-41	-84	6	2	-92	22	-60	-2	-39	36	-35	40 : <121>
-9	-62	16	-67	-62	-4	74	14	9	-11	-47	-11 : <7>
-9	-62	16	-67	-62	-4	74	14	9	-35	-1	-11 : <22>
-41	-84	-36	2	-92	22	-29	-72	23	-41	1	-47 : <107>
succ: 23
-41
succ: -1
-11
succ: -2
-39
asked: -41	-84	6	2	-92	22	-60	-2	-39	36	-35	40
<121>

-24	9	22	0	-10	-20	-1	21  <7>
-28	10	-4	-32	22	17	-19	18  <185>
24	-18	-11	11	-1	-12	9	-26  <99>
-28	-23	-20	-27	22	9	-19	-33  <131>
17	-17	-6	13	-3	-22	6	-26  <121>
2	13	8	19	-16	-16	1	2  <107>
13	-13	-5	9	-1	-18	4	-21  <92>
succ: 11
-1
succ: -23
-20
succ: 4
-21
succ: -24
9
succ: -3
-22

-84	16	-26	-1	-12	-7	-5 -> <77>
-6	-25	-54	88	27	-8	23 -> <131>
-55	61	13	60	43	38	-13 -> <22>
-53	-67	24	-6	-34	-12	9 -> <185>
succ: -84
16
succ: -25
-54
succ: -54
88
succ: 61
13
succ: 38
-13
succ: -7
-5
succ: 43
38

51	-44	-46	45	4 -> <121>
9	-5	-10	7	-9 -> <107>
16	26	39	13	30 -> <185>
34	2	61	17	78 -> <92>
-26	46	-18	-26	-41 -> <99>
69	-45	35	15	40 -> <211>
9	-5	-10	7	-36 -> <22>
-35	39	-10	-36	-6 -> <38>
16	-16	14	30	43 -> <131>
15	0	13	2	15 -> <77>
succ: -45
35
succ: 69
-45
succ: 14
30

-43	-34	-67	-34	-65	-48	-7	23	-83 : <4>
-34	-22	-80	-28	-63	-45	-59	-44	-88 : <22>
78	-63	-66	21	-30	-19	-37	-4	-29 : <92>
-40	-46	-16	-1	73	58	-39	-86	-3 : <99>
-51	66	-29	-55	-66	-40	31	28	-32 : <121>
-27	-70	-42	36	-22	-23	-80	-47	-39 : <7>
succ: -28
-63
succ: -67
-34

-11	4	6	-5	-75  <99>
9	5	-10	10	-61  <121>
27	4	-25	21	-51  <22>
15	4	-15	14	-57  <4>
7	5	-9	9	-62  <38>
26	3	-24	20	-51  <185>
-2	5	-1	2	-68  <7>
succ: -24
20
succ: 3
-24
succ: -15
14

-98	8	32	21	51	22  <131>
-98	8	32	35	-6	-30  <99>
33	8	32	4	35	-20  <185>
-2	-52	31	57	17	-29  <38>
asked: -98	8	32	21	51	22
<131>
succ: 57
17
succ: 21
51

4	12	27	16 = <4>
31	8	-4	-4 = <131>
-52	-86	56	-33 = <7>
10	-14	17	0 = <211>
25	-11	-4	13 = <185>
31	8	-6	6 = <77>
succ: 4
12
succ: 10
-14

-12	32	1	31	-23	11	27	50	-3	26	20	-16	20	19	-47	-11	0	30	39	1	55	-11	19	-39	-23	-15	-61	-7	-46	11	11	-21	0	1	-11	1	-30	-8	-30	3	4	48	-1	-32	9	9	21	29	-20	0	-21	9	-25 -> <22>
0	-22	-13	-11	-27	-3	-31	50	8	29	-20	2	24	10	40	7	-15	-11	-21	-20	-34	22	-19	18	26	22	52	-6	49	-9	-13	6	15	-2	-3	-6	29	4	32	16	-12	-33	-2	28	-25	-4	0	-32	-1	-13	19	-3	45 -> <77>
28	-76	51	-6	-23	-8	-23	36	29	42	-24	-11	67	-28	-5	-6	-22	-65	-34	15	-16	0	-26	33	-8	-4	25	4	1	-24	-24	-6	-23	-8	10	33	31	-2	27	-44	-27	-25	-10	14	28	-10	7	-30	5	19	12	29	-44 -> <131>
3	-56	18	24	-20	18	-40	47	35	28	-29	-31	29	28	1	-7	-50	-29	-8	-28	5	29	-28	2	10	17	28	-19	27	-21	-30	-27	12	-8	-12	16	37	-6	40	1	-40	-11	-13	18	-14	-2	41	-43	-31	-12	16	33	15 -> <38>
28	-76	51	-6	-23	-8	-23	36	29	42	-24	-11	-3	-28	-5	-6	-22	-65	-34	15	-16	0	-26	33	-8	5	25	4	1	-24	-24	-21	0	1	-9	1	-30	-8	-30	3	7	48	-1	-32	9	9	21	29	-20	0	-21	9	-25 -> <107>
-21	48	-21	27	30	19	21	-43	-10	-41	19	-10	-57	31	-27	-5	1	46	40	-12	43	-2	20	-41	-9	-4	-46	-10	-25	15	13	-15	14	3	-13	-12	-27	-5	-25	24	9	41	2	-24	-11	10	17	26	-21	-12	-16	-3	9 -> <4>
16	-74	41	19	-19	11	-33	40	39	34	-29	-30	48	6	-13	-11	-46	-50	-16	-10	6	17	-29	12	-3	6	19	-12	9	-25	-31	-26	-6	-10	-4	30	35	-7	35	-24	-40	-11	-15	13	9	-5	36	-39	-22	3	13	41	-22 -> <7>
-22	63	-38	6	22	7	22	-36	-24	-37	22	8	-56	20	-2	4	19	52	29	-8	17	-4	23	-28	2	0	-27	-2	-8	20	21	4	16	7	-7	-25	-28	1	-26	32	23	24	8	-15	-18	8	-6	28	-4	-13	-12	-23	28 -> <121>
1	20	20	16	33	5	37	-60	-6	-34	22	-5	-26	-12	-52	-11	15	10	26	25	44	-27	21	-22	-33	-27	-64	6	-62	9	5	-11	-20	1	3	11	-34	-6	-37	-23	11	41	1	-34	33	4	4	36	-1	17	-23	8	-59 -> <92>
succ: -61
-7
succ: 63
-38
asked: 28	-76	51	-6	-23	-8	-23	36	29	42	-24	-11	67	-28	-5	-6	-22	-65	-34	15	-16	0	-26	33	-8	-4	25	4	1	-24	-24	-6	-23	-8	10	33	31	-2	27	-44	-27	-25	-10	14	28	-10	7	-30	5	19	12	29	-44
<131>
asked: 1	20	20	16	33	5	37	-60	-6	-34	22	-5	-26	-12	-52	-11	15	10	26	25	44	-27	21	-22	-33	-27	-64	6	-62	9	5	-11	-20	1	3	11	-34	-6	-37	-23	11	41	1	-34	33	4	4	36	-1	17	-23	8	-59
<92>
asked: 0	-22	-13	-11	-27	-3	-31	50	8	29	-20	2	24	10	40	7	-15	-11	-21	-20	-34	22	-19	18	26	22	52	-6	49	-9	-13	6	15	-2	-3	-6	29	4	32	16	-12	-33	-2	28	-25	-4	0	-32	-1	-13	19	-3	45
<77>
asked: 16	-74	41	19	-19	11	-33	40	39	34	-29	-30	48	6	-13	-11	-46	-50	-16	-10	6	17	-29	12	-3	6	19	-12	9	-25	-31	-26	-6	-10	-4	30	35	-7	35	-24	-40	-11	-15	13	9	-5	36	-39	-22	3	13	41	-22
<7>

20	29	-62	-32	-43	16	20	58	-58	-67	-27	72	-51	68	45	-38	-70	-15	-67	17	-14	-69	46	42	-45	-10	37	-75  <107>
-67	-42	-58	-15	-74	4	-69	-14	-11	11	-67	31	-67	27	15	-72	-59	-75	-40	-71	-35	-46	-21	-18	-34	-73	-30	-14  <185>
-73	-60	-18	-17	-48	-13	-75	-54	10	16	-62	-52	-31	-59	-11	-64	-21	-66	-13	-72	-29	-3	-34	-58	-27	-67	-59	19  <131>
-64	-47	-63	-43	-62	8	-68	-8	3	-29	-68	-76	-61	4	22	-73	-64	-64	-43	-75	-14	-59	-1	-46	-61	-72	-44	-29  <92>
-62	-44	-63	-55	20	47	-56	-38	-39	-53	-40	-62	31	-63	49	-13	36	-44	27	-55	38	40	30	-59	-26	-44	-56	39  <121>
52	39	-62	-40	-41	-44	65	46	-53	-68	-23	49	-57	52	-28	-30	-66	5	-66	38	-40	-70	17	43	-50	25	50	-52  <38>
-18	-22	-45	-6	-60	-46	-16	-15	-4	7	-44	-6	-48	-7	-47	-60	-50	-51	-32	-34	-48	-48	-39	1	-68	-62	-10	-27  <211>
-47	-39	37	-56	44	53	-48	-29	-38	-51	-26	-33	37	-39	50	5	41	-25	30	-41	53	40	43	-58	-24	-27	-54	37  <22>
succ: 45
-38
asked: -62	-44	-63	-55	20	47	-56	-38	-39	-53	-40	-62	31	-63	49	-13	36	-44	27	-55	38	40	30	-59	-26	-44	-56	39
<121>
succ: -1
-46
succ: -24
-27

-16	-44	-14	3	-4	-33	-11	-43 : <211>
-2	-57	-22	-3	-62	-45	-4	-32 : <121>
-19	-63	-22	-3	-62	-45	-21	-44 : <4>
succ: -63
-22
succ: -21
-44
succ: -33
-11
succ: -14
3
succ: -57
-22
succ: -16
-44

23	-12	-24	-47	-36	-17	-4	-15	0	-55	-15	-24	4	-80 -> <4>
7	40	-2	-30	-33	-9	6	27	-7	24	23	46	25	13 -> <121>
7	40	-2	-30	-33	-9	1	27	-7	-14	23	46	25	13 -> <7>
5	-12	-24	-47	-36	-17	-4	-15	0	-55	31	-7	-22	26 -> <107>
24	-37	-29	-18	18	-18	-37	-31	15	24	-49	-84	-31	9 -> <22>
23	-12	-24	-47	-36	-17	-4	-15	0	-55	31	-7	-22	26 -> <38>
14	19	-17	-24	-30	-36	-11	32	21	-13	-1	-8	-13	-19 -> <211>
0	3	15	-1	13	5	-11	36	2	94	-11	13	-10	65 -> <77>
asked: 7	40	-2	-30	-33	-9	6	27	-7	24	23	46	25	13
<121>
asked: 24	-37	-29	-18	18	-18	-37	-31	15	24	-49	-84	-31	9
<22>

55	0	-35	-45	-15	37	55	-3 = <107>
50	-2	17	-45	-15	38	56	-34 = <99>
35	75	46	-57	50	-56	-16	36 = <131>
succ: 17
-45
succ: 37
55
succ: -57
50
succ: -2
17
succ: 75
46

-18	13	3	14 = <121>
-92	6	8	-17 = <131>
-21	-2	3	14 = <38>
-10	-2	22	-1 = <107>
-92	3	8	9 = <99>
succ: -18
13
succ: -21
-2
succ: 6
8
succ: 22
-1
asked: -18	13	3	14
<121>

18	13	66	37	66	23	-24	61	23 -> <131>
35	-66	-61	-62	-23	28	-47	-63	37 -> <38>
-59	32	52	21	37	57	-24	-30	70 -> <22>
27	58	22	-2	57	-36	70	26	-9 -> <77>
succ: 27
58
succ: -63
37
succ: 18
13
succ: 28
-47

